Each row has a name. After each piece below comes the name of the row it's from, unless a question asks for something else. Each question is about the rows just above it.

[ 61.0  25.2 -13.1 -39.0  41.5]  Q965
[ 31.0  17.2   7.0 -36.8  17.3]  Q129
[ 66.2 -33.0 -85.5  20.6  79.9]  Q716
[ -3.4  72.5  78.5 -72.6 -41.1]  Q978
[-81.7  27.8  71.6 -13.1  54.0]  Q122
[ 14.8 -13.2 -88.1 -13.0  54.0]  Q43
[ 73.1  13.6 -16.4  17.3  54.1]  Q989
[-43.5 -13.1 -14.8 -12.9 -17.7]  Q585
[ 54.0  14.8 -88.2 -13.2 -13.0]  Q857
Shared by Q965 and Q585:
[-13.1]
Shared by Q129 and Q989:
[17.3]
Shared by Q43 and Q122:
[54.0]
Which value is in both Q965 and Q122?
[-13.1]
Put [-88.1 -13.2 -13.0  14.8  54.0] back in order: which row is it?
Q43
Which row holds these entries in another order? [-72.6 -41.1  -3.4  72.5  78.5]
Q978
[ 73.1  13.6 -16.4  17.3  54.1] is in which row?
Q989

[-31.5 -59.2  30.9  65.9 -79.2] = Q11
[-59.2  30.9 -31.5  65.8 -79.2] = Q43
[-78.5 -55.8 -78.6  44.9  40.5] = Q857
[-65.4 -78.7 -17.3  48.7 -78.6] = Q129
[-78.6 -78.5 -55.8  40.5  44.9] is which row reordered?
Q857
[-65.4 -78.7 -17.3  48.7 -78.6] is in which row?
Q129
Shared by Q129 and Q857:
[-78.6]
Put [-78.6 -78.7 -17.3  48.7 -65.4] back in order: which row is it?
Q129
[-59.2  30.9 -31.5  65.8 -79.2] is in which row?
Q43
[ 65.9 -79.2  30.9 -59.2 -31.5] is which row reordered?
Q11
Which row holds these entries in another order? [-79.2  30.9 -31.5 -59.2  65.8]
Q43

[ 10.5  -5.9   8.4  14.0 -26.7  19.0  -5.9   9.6  28.4 -10.0   6.9  16.8
 -20.7  18.7 -25.3  16.2  17.9  -4.3  16.0  -1.1 -31.9  -2.0 -26.6  -9.6
 -11.0 -12.8   6.0   0.4  -8.3 -11.7   6.8  23.3  14.2  -5.6  18.6  -2.0
  16.3  10.5 -24.4  -5.3 -24.2  -1.6  25.9   2.5   4.9 -29.8]  Q716
[  0.9 -41.0 -53.4  -2.5  12.3  -3.8  37.7 -25.0 -13.9  13.1 -22.3 -13.2
 -14.9   4.4  -3.9  -4.8  -7.5 -26.3  -4.6 -30.0  14.5  19.7  30.7  -3.9
   7.3 -27.3   3.3  18.5 -13.5  10.0 -11.2 -35.3 -17.9 -31.4  -5.5   9.8
 -28.7  -7.7  21.4  14.0   0.2 -30.7   6.4   0.1   9.8   6.3]  Q770
[  3.3 -47.8 -69.1  -0.5  33.5   2.9  62.1 -34.6 -21.6  20.0 -31.5 -16.9
 -11.5   9.4   2.0  -4.9   1.0 -32.1  -0.6 -34.9  36.1  32.4  55.1  -6.6
  19.3 -30.7  21.7  33.1 -12.5  32.7  -6.4 -50.9 -29.5 -37.3   0.0  34.2
 -36.5  -9.1  40.7  24.2  20.8 -38.0   5.0   4.4  16.6  17.8]  Q122
[ -1.8  44.5  46.0  -1.4  13.1  -2.6 -23.0  22.4  -0.7  -0.7  19.8   4.8
  33.2 -11.9  24.5  -0.6   2.5  32.2  -2.1  33.2  13.1 -10.2  -4.7  13.4
   6.4  37.1   1.0 -11.5  21.8   4.3  12.2  20.9  12.0  35.3  -0.7  -0.6
  20.4   6.4   1.6  -3.1  22.3  32.0 -17.8   3.1  -6.2  17.9]  Q585
[ 15.5 -25.2  16.3   5.9  -9.4  18.5   3.5   9.3 -20.8 -27.9  -2.4  12.1
  -5.3 -30.6  -1.6  -3.3  -3.7   1.4 -25.7  16.5  28.6  21.3   5.0  11.4
 -21.7   6.6  -8.6 -23.1  -9.8  16.8  -7.5  -8.0  28.5  19.6  18.0   3.5
 -14.5  15.2   5.9  14.3  -3.0 -24.3   7.5 -12.2  -6.6  14.9]  Q11
[  3.3 -47.8   6.0  -0.5  33.5   2.9  62.1 -34.6 -21.6  20.0 -31.5 -16.9
 -11.5   9.4   2.0  -4.9   1.0 -32.1  -0.6 -34.9  36.1  32.4  55.1  -6.6
  19.3 -30.7  21.7  33.1 -12.5  32.7  -6.4 -50.9 -29.5 -37.3 -13.9 -16.8
  17.0  13.5  11.8  15.4  15.4  26.3  -9.7   4.2   7.5  37.7]  Q129
[ 14.5  -5.8  10.8  19.4 -27.8  25.0  -2.7  12.1  36.8  -8.3   9.8  23.0
 -23.3  26.0 -26.2  22.6  24.0  -3.5  22.3   0.5 -33.8   0.3 -26.2  -8.4
 -10.7 -13.0   9.8   4.9  -7.4  -9.8   9.6  29.6  18.5  -3.9  25.2   0.9
  20.9  15.0 -24.3  -3.0 -26.1   0.4  34.1   7.3   8.2 -31.8]  Q43
[  7.6  33.1  30.0  -1.6  18.6 -13.6 -11.2  29.0  -3.0  17.9  22.2   0.1
  40.5 -17.0  31.9  -1.2 -15.9  36.2 -12.5  30.8  18.0   3.5   7.5  30.4
  15.4  33.8 -11.2  -9.8  20.2  -9.8   7.4  12.6  25.1  26.6 -12.8 -14.8
  16.2  11.3   9.9  12.2  15.4  25.6 -12.2 -35.3   3.8  34.1]  Q857
[  3.3 -47.8 -69.1  -0.5  33.5   2.9  62.1 -34.6 -21.6  20.0 -31.5 -16.9
 -11.5   9.4   2.0  -4.9   1.0 -32.1  -0.6 -34.9  36.1  32.4  55.1  -6.6
  19.3 -30.7  21.7   4.7 -12.5  32.7  -6.4 -50.9 -29.5 -37.3 -13.9 -16.8
  17.0  13.5  11.8  15.4  15.4  26.3  -9.7   4.2   7.5  37.7]  Q965
[ -0.3  47.2  50.6  -1.0  10.5  -3.2 -27.3  27.6   1.7  -1.2  22.7   5.4
  35.4 -13.9  23.7   0.2   1.5  36.2  -3.7  36.8   9.2 -11.5  -9.6  14.8
   5.7  38.8  -0.9 -15.0  21.8  -1.0  13.3  25.0  17.1  36.7  -1.3  -4.7
  24.3   8.6  -2.8  -3.4  19.8  33.9 -17.6   2.2  -6.3  16.9]  Q141
[ 12.1  -9.8   3.5  14.9 -25.7  18.5  -1.6   9.3  28.6  -6.6   6.6  16.3
 -20.8  19.6 -24.3  16.9  16.5  -5.3  15.5  -3.3 -30.6   1.4 -23.1  -7.5
  -9.4 -14.5   5.0   2.7  -8.6 -12.2   5.9  21.3  15.2  -8.0  18.0  -3.0
  14.3  11.4 -21.7  -2.4 -25.2  -3.7  28.5   3.5   7.5 -27.9]  Q989
[  3.3 -47.8 -69.1  -0.5  33.5   2.9  62.1 -34.6 -21.6  20.0 -31.5 -16.9
 -11.5   9.4   2.0  -4.9   1.0 -32.1  -0.6 -34.9  36.1  32.4 -13.2  -6.6
  19.3 -30.7  21.7  33.1 -12.5  32.7  -6.4 -50.9 -35.4 -37.3   0.0  34.2
 -36.5  -9.1 -13.7  24.2  20.8 -38.0   5.0   4.4  16.6  17.8]  Q978
Which value is in both Q122 and Q141?
[-11.5]
Put [ 18.5  -1.6   9.3  28.6  -6.6   6.6  16.3 -20.8  19.6 -24.3  16.9  16.5
  -5.3  15.5  -3.3 -30.6   1.4 -23.1  -7.5  -9.4 -14.5   5.0   2.7  -8.6
 -12.2   5.9  21.3  15.2  -8.0  18.0  -3.0  14.3  11.4 -21.7  -2.4 -25.2
  -3.7  28.5   3.5   7.5 -27.9  12.1  -9.8   3.5  14.9 -25.7] back in order: which row is it?
Q989
The one value in Q716 and Q129:
[6.0]

[ 25.1 -18.5  36.7  -1.0  52.0   0.5  17.3  83.2  43.3] -> Q122
[ 25.1 -18.5  36.7  -1.0  52.0  57.1  27.7 -32.7   0.6] -> Q770
[ 52.0  57.1  27.7  36.7  25.1 -18.5   0.5 -32.7  -1.0] -> Q965
which: [ 25.1 -18.5  36.7  -1.0  52.0   0.5  17.3  83.2  43.3]
Q122
Put [-32.7   0.6  25.1 -18.5  36.7  -1.0  52.0  57.1  27.7] back in order: which row is it?
Q770
Put [ 17.3  83.2  43.3  25.1 -18.5  36.7  -1.0  52.0   0.5] back in order: which row is it?
Q122

[ -0.1 -11.8   9.5 -19.4  23.6  -7.0   8.8  19.6  12.6  -6.5  46.7  21.9
  -0.7 -48.3 -23.7  14.8 -10.1   7.0   1.9   9.8] -> Q122
[-12.0  12.7 -12.1 -35.4  12.2  32.1  34.7  19.3   7.9  11.0 -19.4 -11.5
  -5.9 -17.2  17.3   0.9  10.6   9.5  -4.5  -3.5] -> Q989
[-14.1  78.8 -18.4 -32.1   3.6   4.1 -20.2  39.0   0.5  19.2 -21.3  13.2
  45.6 -21.1 -29.0  -0.9 -25.9 -71.6  -4.9   2.6] -> Q978
[ -1.5   9.1  11.4   0.1  -9.0  21.0  15.0 -26.0   0.6  -3.1  10.6   1.1
 -20.9   4.1 -13.4 -12.0 -22.8   0.9  22.3  -3.2] -> Q857
[-12.3  10.7 -13.8 -34.0  13.7  29.8  33.1  19.8   9.3  10.3 -17.5 -11.9
  -6.8 -16.1  17.6   2.4  13.8  10.5  -3.5  -4.4] -> Q43
[-0.4  0.3 -0.4  1.3  0.1  0.4  0.0 -0.9 -1.1  0.0 -0.7 -0.5  1.4  0.5
  0.4  1.1  0.9  1.2 -0.4  1.5] -> Q129
[ 1.1 -0.9  0.7  1.0  0.3  0.0 -0.3 -0.5 -0.6 -1.1 -0.4  0.3 -0.8  0.1
  0.9  1.2  0.1  0.9 -0.3 -1.0] -> Q585
[ 0.0 -0.5 -0.4 -0.3  0.9 -0.8 -1.1  1.0  0.7 -0.9  0.1  1.2  0.1  0.3
 -0.6  1.0 -0.3  1.1  0.3 -1.0] -> Q716
[ 0.7 -2.0  2.2  0.6  0.7 -1.2  0.3 -0.2 -0.7 -0.9 -1.5  1.2  0.9  0.3
  2.1  0.2 -0.9 -1.3 -0.3  1.7] -> Q141
[ 13.9 -17.8 -24.4  29.2  -5.2  -8.0  24.4   5.5   0.9 -10.9  10.3 -28.9
 -32.7  38.5  22.6  -1.7  22.3  11.2   8.4  19.5] -> Q770
Which value is in both Q129 and Q122?
[-0.7]
[-1.1  1.0  0.9 -0.6 -0.5 -0.4  0.1  1.1 -0.3 -0.8  0.0 -0.3  0.7 -0.9
  0.1 -1.0  0.3  0.3  1.2  0.9] is which row reordered?
Q585
Shared by Q585 and Q978:
[-0.9]
[-32.7 -28.9 -24.4 -17.8 -10.9  -8.0  -5.2  -1.7   0.9   5.5   8.4  10.3
  11.2  13.9  19.5  22.3  22.6  24.4  29.2  38.5] is which row reordered?
Q770

[ 18.9 -26.5   6.8  43.5 -44.9  42.5  -0.7 -11.5  58.9  31.2  37.0  49.8
 -16.7 -12.7  -1.3 -27.5  51.8 -14.6 -22.9   0.4  11.7  33.5 -10.7  38.2
 -11.0   7.5  18.6 -41.0 -26.2 -58.0  44.1  23.8 -11.8 -13.4] = Q857
[-17.0  15.4  81.4  45.1  26.8  45.6  -7.2  67.3  46.4   6.4  58.0 -36.4
  22.6  -3.5  12.3   9.3 -23.8 -34.3 -34.9 -36.9 -15.3  22.2  19.4  46.6
  51.6 -12.5 -31.0  19.2  -4.9   1.5  15.0  -9.5 -26.3  -3.3] = Q716
[-11.7  -9.7 -12.8 -23.0  18.9 -36.9 -20.9  -1.4 -33.8 -27.1 -18.7  15.0
  19.0  15.4  12.1  11.1 -15.1  49.6  -0.1   1.3  35.5 -32.7  -3.5 -21.7
 -32.0  11.0  -4.5  73.4  30.3  25.8  -6.4 -10.6 -40.9  36.1] = Q585
[ 18.9 -26.5   6.8  43.5 -44.9  42.5  -0.7 -11.5  58.9  31.2  37.0  49.8
 -16.7 -12.7  -1.3 -27.5  51.8 -14.6 -22.9   0.4  11.7  33.5 -10.7  38.2
 -11.0   7.5  18.6 -41.0 -26.2 -58.0 -30.7  23.8 -11.8 -41.0] = Q989
[ -8.3  41.4 -52.7 -13.5  34.6  -7.5  35.7  -5.3 -81.2 -23.6 -59.3 -40.7
   0.0  14.6 -29.4 -26.2 -46.7 -24.4  47.0  29.5 -30.1 -55.9  17.2 -80.1
  12.3   4.2  -9.3 -23.6  41.8   8.8  53.0 -21.2  34.4  -2.0] = Q770
Shared by Q770 and Q857:
[-26.2]
Shared by Q989 and Q770:
[-26.2]

[ 52.5  54.9  -6.7  31.0  -1.1  -8.2  53.0 -14.2 -49.1  46.8  28.6 -36.6
  49.2  40.5  49.2  47.5  23.9] : Q989
[ 49.2  31.0  -8.2  46.8 -49.1  28.6  54.9  -1.1  53.0 -14.2  -6.7  52.5
 -13.8  23.9 -36.6  40.6  47.5] : Q585
[-37.3 -26.7  31.9 -41.0 -21.1  11.8 -30.3  28.2 -27.2  31.7  25.6 -21.5
  27.9 -12.3 -40.6 -21.6 -27.7] : Q129
[ 49.2  31.0  -4.7  46.8 -49.1  -9.5  54.9  -1.1  53.0 -14.2  -6.7  52.5
 -13.8  23.9 -36.6  -3.9   8.0] : Q978
[ 49.2  31.0  -8.2  46.8 -49.1   3.8  54.9  -1.1  53.0 -14.2  -6.7  52.5
 -13.8  23.9 -36.6  -3.9   8.0] : Q122
[ 23.9  54.9 -13.8  -1.1  -3.8  52.5   8.0  49.2  -6.7 -14.2 -49.1  31.0
  53.0  49.1  46.8  -8.2 -36.6] : Q43
[-23.4 -71.6 -34.6 -28.6  48.3 -67.2 -22.0 -32.4 -18.1 -11.2 -37.4 -26.2
 -39.0 -56.9  31.7 -16.3 -18.9] : Q716
[-38.9  -5.1  28.0 -36.9  18.8  18.6 -38.0  21.5 -29.4  44.0  33.8 -39.6
  35.0 -12.0   4.9 -33.8 -30.6] : Q770
[ 39.8 -72.2 -35.4  35.9  36.1 -80.9  38.8 -49.7  45.2  -8.7 -47.1  35.1
 -41.1 -61.8  -4.3   5.8  45.1] : Q11
[ 75.8  35.2  -0.1  83.6 -17.4   3.4  70.1  -3.9  74.9  -3.7   1.5  64.7
  -8.7  20.3 -25.5  41.4  76.7] : Q965
Put [ 47.5  40.6 -36.6  23.9 -13.8  52.5  -6.7 -14.2  53.0  -1.1  54.9  28.6
 -49.1  46.8  -8.2  31.0  49.2] back in order: which row is it?
Q585
Put [  8.0  -3.9 -36.6  23.9 -13.8  52.5  -6.7 -14.2  53.0  -1.1  54.9  -9.5
 -49.1  46.8  -4.7  31.0  49.2] back in order: which row is it?
Q978
[ 53.0  49.2 -49.1  54.9  46.8  52.5  40.6  47.5  31.0  23.9  -1.1  -8.2
 -14.2 -13.8 -36.6  28.6  -6.7] is which row reordered?
Q585
Put [  8.0  -3.9 -36.6  23.9 -13.8  52.5  -6.7 -14.2  53.0  -1.1  54.9   3.8
 -49.1  46.8  -8.2  31.0  49.2] back in order: which row is it?
Q122
The row with [ 39.8 -72.2 -35.4  35.9  36.1 -80.9  38.8 -49.7  45.2  -8.7 -47.1  35.1
 -41.1 -61.8  -4.3   5.8  45.1] is
Q11

